These are the activations of a small neural network, seen along a few directions. Each row is one input.
In each table, some parts of the input vary, and every possible input appears once, in random order.
A made-up example of a description, with smaller parts first: one of 6 places along a line, together with either a single point or one of 11 places around a ring or (one of 3 separate values, together with one of 5 places around a ring).
Shared parts are said once, and a part with two or three values counts as separate values.
In the rows, 128 means zero.

Other details of the inputs vary at random and push rows far along three fixed directions, the same in every table; ignore that.

A family of inputs:
r1: [141 145 147  95 128 158 180 145  81 147 166 131 117]
r2: [117 129 164 121 141 172 131 116  74 143 156 154  89]
r3: [151 160 103 108 204 109 104 139 143  88 128 125 143]
r4: [115 147 148 141 164 110 151 126 119 111 108 127 132]
r5: [128 115 152 118 141 176 177 119  71 129 149 142 113]
r6: [134  97  73 138  91 177  89  85 165 144 122 125 168]
r7: [ 90 113 127 165 115  82 135 149 122  73  76 136 132]
r8: [ 81 122 124 158 116  84 111 146 130  71  89 161 127]
r9: [135 109 158 101 144 159 135 136  77 148 171 161 103]
r10: [122 111 141 147 109  95 168 183  92  83 110 168 120]
r11: [149 109  88 127  77 139 104  98 170 185 116  75 144]
r12: [106 147 106 132 103  71 126 181 148  81 114 156 129]
r13: [108 158 162 107 131 161 141 123  92 157 166 139  84]
r14: [118 149 165 114 129 157 166 126  83 159 154 114  90]
r15: [151 116 102 161 100 156 104  89 178 183 105  93 162]
r16: [125 145 166 131 163 130 192 140  95 116 138 155 113]
r17: [157 139 154  93 161 143  78  92 146  81 161  84 149]
r18: [135 132 121 158 125  68 152 178 148  88  92 152 147]
r19: [140 159 118 122 195 141  87  96 141 133 133 100 127]
r20: [126  87 116 154  56 123  99 125 149 154 109 158 124]
r21: [107 122 128 165  71 133 120 115 174 156 104 169 157]
r22: [140 125 109 123 182 148  99  99 108 116 118  69 124]
r23: [122 123  77 141  88 127 127 115 172 129 107  93 161]
r24: [148 135 100  91 175 122 115 124 127 134 145  61 134]
r25: [123 160  89  92 174 147 107 102 138 111 148  93 134]
r26: [120 155 105 102 173 140 119  96 124 121 126  63 139]
r27: [128 117 133 158 130  53 143 178 152 105  97 141 134]
r28: [136 102 123 153  74 117 115 144 179 170 122 169 150]
r29: [154 130  88  96 182 153  89 115 115 101 142 112 145]
r30: [138 134 110 152 164  45 110 146 160  92  79 100 126]
r31: [144  74 148 144  44 173 149 114 113 201 128 149 118]
r32: [143 120  84 142 104 168 101  86 192 163 122 131 175]
r33: [126 151 101  91 186  90  93 143 135 100 144  93 120]
r34: [ 97 158 161  99 132 165 151 115  91 148 162 147 104]
r35: [124 120 206 143  90  84 157 159 122  62 130 140 124]
r36: [144 100 161 108 143 156 160 140  69 150 157 135 108]
r37: [ 96 142 153 130 100  68 141 170 119 114 126 164  79]
r38: [145 106 156 142  58 165 136 111 147 217 143 180 120]
Description of these inputs: one of 2 separate values, together with either a single point or (one of 3 separate values, together with one of 6 places around a ring).
Question: The inputs of r37 and r11 match in every part but the choice among 2 separate values. If r32 is changed in the same way as r37 into r11, which row does it become?
Answer: r16
Question: Change only the choice among 2 separate values in r38. List by row number the other rows that result.
Answer: r30
Question: Change only the choice among 2 separate values in r31. List by row number the other rows that result.
Answer: r20

A family of inputs:
r39: [114 121 140 127 174  73  97 133 121  51 102  89 135]
r40: [123 138 151  98 164 159 183 112  78 140 159  95 115]
r41: [104 110 105 161  23  94 131 140 176 166  90 103 147]
r42: [100 145 128 128 195  69 165 167  62  61 108 120  71]
r43: [138 150  77 156 119  84  91 140 196 111  91 149 150]
r44: [ 88 123 175 134  80 103 200 155  82 121 126 145  91]
r45: [123 137 132 102 194 184 151  99  82 124 146 102 140]
r46: [ 83 110 166 149  68 135 168 151  81 117 120 161  95]
r47: [126  87 168 165  25 121 166 150 157 203 126 155 146]
r48: [140 120 110 120  85 182 141  94 149 218 145  78 159]
r49: [128 108 171 150 102  99 180 173 107 168 119 180 112]
r50: [123 121 138 110 150 202 147 102  52 152 155 125 102]
r51: [ 86 127 171 139 121  84 113 158 116  81 125 184  90]
r52: [114 112 125 141 164  72  89 141 126  50  91  96 124]
r53: [171 157 145  96 171 156 133 117  96 147 153  76  95]
r54: [134 137 136 133  90 175 113  99 160 141 151 153 154]
r55: [187  85  87  84  78 178 121 136 140 198 171 103 168]
r56: [168 142 118 107 180 137 122 106 109  98 130  63 109]
r57: [107 108  64 171 108  67 129 140 187  92  60  97 171]
r58: [131 166 152  83 225 115 112 118 120 119 170 109 115]
r59: [110 108  97 173  47 106 150 148 183 173  85 129 164]
r60: [125 146  83  99 127 167  81  85 156 175 145  86 125]
r61: [135 132 130 131  80 178  94 100 148 141 143 150 124]
r62: [ 77 152 168 134  81 113 174 158 123 150 148 185 103]
r63: [116 151 195 104 177 130 172 149  93 149 172 190  94]
r64: [156 144 155 106 179 180 140  98  93 108 159  96 139]
r65: [179 120  91 131 145 163 128  89 162 141 117  81 172]
r66: [ 87 183 135  94 182  78 122 142 113  87 139 112  90]
r67: [117 113 208 120 143 151 176 134  67 124 161 155 116]
r68: [117 150  83 119 141 142 107 106 174 160 128 116 155]
r69: [ 90 110 193 152  85 125 150 163  85 133 145 242  78]
r70: [169 166 109 111 221 108 113 135 100 100 129  74  97]
r71: [139 138  48 125 175 105  81 116 147 132  98  45 134]
r72: [ 87 113 102 160  52 146 106 126 145 148 115 182 123]
r73: [ 90 132 181 141 142 100 149 161 117  94 132 211 117]
r74: [154  96 124 140 101 140 122 126 130 197 128 121 123]
r75: [125  95  95 164 141  81  95 137 155  80  71 126 167]
r76: [113  82 163 164  56  87 158 160 126 128 102 154 105]
r77: [141 119 129 144 105 146 112 118 124 100 114 111 127]
r78: [118 148 130 157 187  55 124 176  90   7  87 137  94]
r79: [102 150 122  96 154 170  99  98 106 124 154 120 104]
r80: [142 158 116  91 235 115  96 117 125 125 144 122 122]
r81: [121 107  82 166  84  82  66 137 198 146  94 149 139]
r82: [112 117 108 149  69  73  73 129 209 137 101 126 152]
r83: [181 115  66 137 141 150  94  91 150 132 108  69 144]
r84: [ 98 129 116 142 159 107 145 145  95  80  96 138 130]
r85: [132 116  57 115 101  54  76 185 192  80 121 141 161]
r86: [158 172 102 104 198 138  88 113 126 121 148 114 100]
r87: [186  68  83  86  76 188 131 121 133 176 167 106 172]
r88: [187 102 100 134  93 202 143  83 142 194 128 116 162]
r89: [148 124  57  72 176 122  53 134 152  67 155 108 167]
r90: [133  59 141 175  25 137 157 138 130 188 111 174 122]
r91: [175 140 104 124 133 146 114 102 168 159 131  60 163]
r92: [167  84 107 129 123 167 131  93 138 186 122 113 160]
r93: [137 152 146 136 123  72 139 157 133 100 111 100 113]
r94: [163 106 130 127  69 209 112  72 139 166 140  96 163]
r95: [122 125  83 123 154 149  98  88 146 108 115  56 175]
r96: [ 92  99 131 155  35 137 137 122 135 134 104 130 146]
r97: [133 128 154 173  70  95 182 176 149 140 103 169 132]
r98: [138 115 113 113 131 181  71  68 173 163 154 111 176]
r99: [ 97 142  99 129 138 138 111 119 132 119 118 160 137]
r100: [ 73 144 117 161  89  64 133 179 134 112 103 187  86]
r101: [157 113 136 132  73 155 146 103 138 151 128 102 138]
r102: [127 113 160 171  55  98 186 159 140 114 110 157 131]
r103: [148  94 157 142  78 159 166 128 143 219 137 147 150]
r104: [109 127  81 151  95  72 104 147 167 121  79  75 129]
r105: [ 94 121 128 159 131  68 106 160 149  80  94 197 134]
r106: [161 141 146 110 192 187 146 100  94 111 148 112 143]
r107: [123 170 217 101 108 150 181 144  80 152 185 188  68]
r108: [101 135 206 143  35 148 166 146 108 133 154 222  97]
r109: [132 101 212 124 124 160 222 143  68 171 160 183 105]
r110: [152 163 131  97 196 186 114  95 103 122 161 152 125]
r111: [130 143 108 104 207 128 159 122  82 110 122  97 117]
r112: [147 186 137  86 205 132 103 119 110 104 160 106  83]
r113: [130 174 125 127 156  88 112 139 164  92 132 125 128]
r114: [ 77 153 156 128 180  26  95 164 127  18 109 147 104]
r115: [121 162 176 118 165 150 143 143  63  97 164 197  67]
r116: [ 83 146 192 115 116 187 193 133  72 158 174 217 100]
r117: [115  96 191 148  88 104 193 156 107 137 132 163 117]
r118: [100 169 143  74 187 165 113  92  87 113 171 110 106]
r119: [113 154  88 162 154  65  83 145 194  36  81 145 161]
r120: [122 142 177 114 185  65 147 173  82  98 129 112  72]
r121: [130 142 129 156  79 121 138 143 181 148 122 181 142]
r122: [153 137 163  85 179 135 131 112  98 160 159  72 114]
r123: [120 125 156 126 213  99 138 142  97  64 117 127 134]
r124: [ 76 132  83 161  85  87  86 129 196  89  92 133 166]
r125: [119 164 109  96 176 153 130 114 113 161 149 139 116]
r126: [143 106  80 115 107 178 112  76 139 171 123  54 141]
r127: [155  93 134 113 107 159 124  85 135 172 138  80 147]
r128: [165 104 118  62 172 173 125 139  73 100 182 110 144]
r129: [160  80  94 133 129 187  75  77 132 164 125  93 158]
r130: [174 102 108 140  93 219 122  79 135 176 128 128 172]
r131: [139 144 134  98 163 173 174 120  77 193 152 116 112]
r132: [150 135  78 170 118  60 113 158 183 103  66 111 156]
r133: [108 139  99 140 149  36  61 150 184  78  93 112 119]
Question: The inputs of r106 and r97 match in every part but one. If r77 is changed in the same way as r106 into r97, which row does it become?
Answer: r53
Question: The inputs of r95 and r40 match in every part but one. If r78 is changed in the same way as r95 into r40, which row does it become?
Answer: r83
Question: What is each input in this table made of?
Answer: one of 5 places around a ring, together with either a single point or (one of 3 separate values, together with one of 6 places around a ring)
Question: Change only the place on the ring of 6 in r79. List by row number the other rows that result.
Answer: r72, r99, r116, r118, r124
Question: Change only the choice among 3 separate values in r45. List by row number the other rows that result.
Answer: r106, r123
Question: Change only the place on the ring of 5 in r92. List by row number the other rows that result.
Answer: r49, r75, r80, r105

A family of inputs:
r134: [129 122 128 103 131 210 150  88  82 163 144 119 130]
r135: [150 128 141 126 131 138 157 156 115 175 140 150 116]
r136: [135 110 193 152  42 113 184 171 108 133 137 201 110]
r137: [ 94 119 139 160 121  83 129 139 127  87  78 134 123]
r138: [127 150 120  95 199 169  61  79 133 117 159 130 132]
r139: [ 99 136 114 151 108  63 126 168 128 115 103 118  99]
r140: [130 126  86 153  37 169  57  85 222 169 122 154 173]
r141: [165 113 141  95 111 163 137 110 129 185 167 116 149]
r142: [141 109  51 127 114  88  58 109 220 115  97  43 177]
r143: [103 130 111 158 152  88 158 152 118  68  94 151 132]
r144: [ 82 142 107 140 122 101  95 152 145  67 118 193 129]
r145: [107 102 164 142 113  88 140 159 109  82 117 151 100]
r146: [151 106  85 178  47 160 117  84 208 180  96 114 183]
r147: [148 120 167 107 183 116 135 137  79  92 146 136 113]
r148: [146 156 111 102 207 142 133  90 136 144 142  73 144]
r149: [136 137  76 146 120 117  83  93 184 113  78  64 162]
r150: [124 113 115 116 111 192 128 100  93 150 149 106 134]
r151: [122 157 139 122 161 114 122 126 103  89 131  85 107]
r152: [125  95 153 114  80 178 167 133  85 144 158 161 109]
r153: [ 79 152 172 133  79 108 140 159 142 136 150 218 107]
r154: [125 108 141 165 136  83 129 164 138  85  94 151 142]
r155: [155 146  88  81 213 110  91 119 124 113 141  53 105]
r156: [140 143 140 108 162 112 123 132 116  81 137  95 104]
r157: [170 121 152  92 126 166 155 129  88 197 176 143 106]
r158: [130 184  84  82 228 123  56 107 144 116 151 110 112]
r159: [126 120 146 115 153 168 118  96  87 138 148  94 118]
r160: [122 124 177 138 158 150 178 118  83 134 139 160 108]
r161: [101 142 114 148 119  66 137 160 134 119  83 129 103]
r162: [153  74  68 163  50 175 105 114 187 169 101 131 203]
r163: [165 104 133  91 133 196 143 108  82 152 170 136 141]
r164: [154 160 147 118 206 113 137 146 110  81 131 110 123]
r165: [124 133 170 102 103 190 175 101  98 207 160 127 118]
r166: [ 89 117 156 155  41 102 159 158 133 152 124 146 120]
r167: [122 132 136 147 130  67 145 177 155 104 106 137 144]
r168: [114 148 114 155 155  60 155 163 135 110  96 140 106]
Question: What is each input in this table made of?
Answer: one of 5 places along a line, together with either a single point or one of 6 places around a ring
Question: Change only the place on the line of 5 in r156. List by row number the other rows that result.
Answer: r142, r145, r152, r155
Question: List by row number the other rows that have the place on the line of 5 in common with r140.
Answer: r136, r146, r149, r151, r156, r164
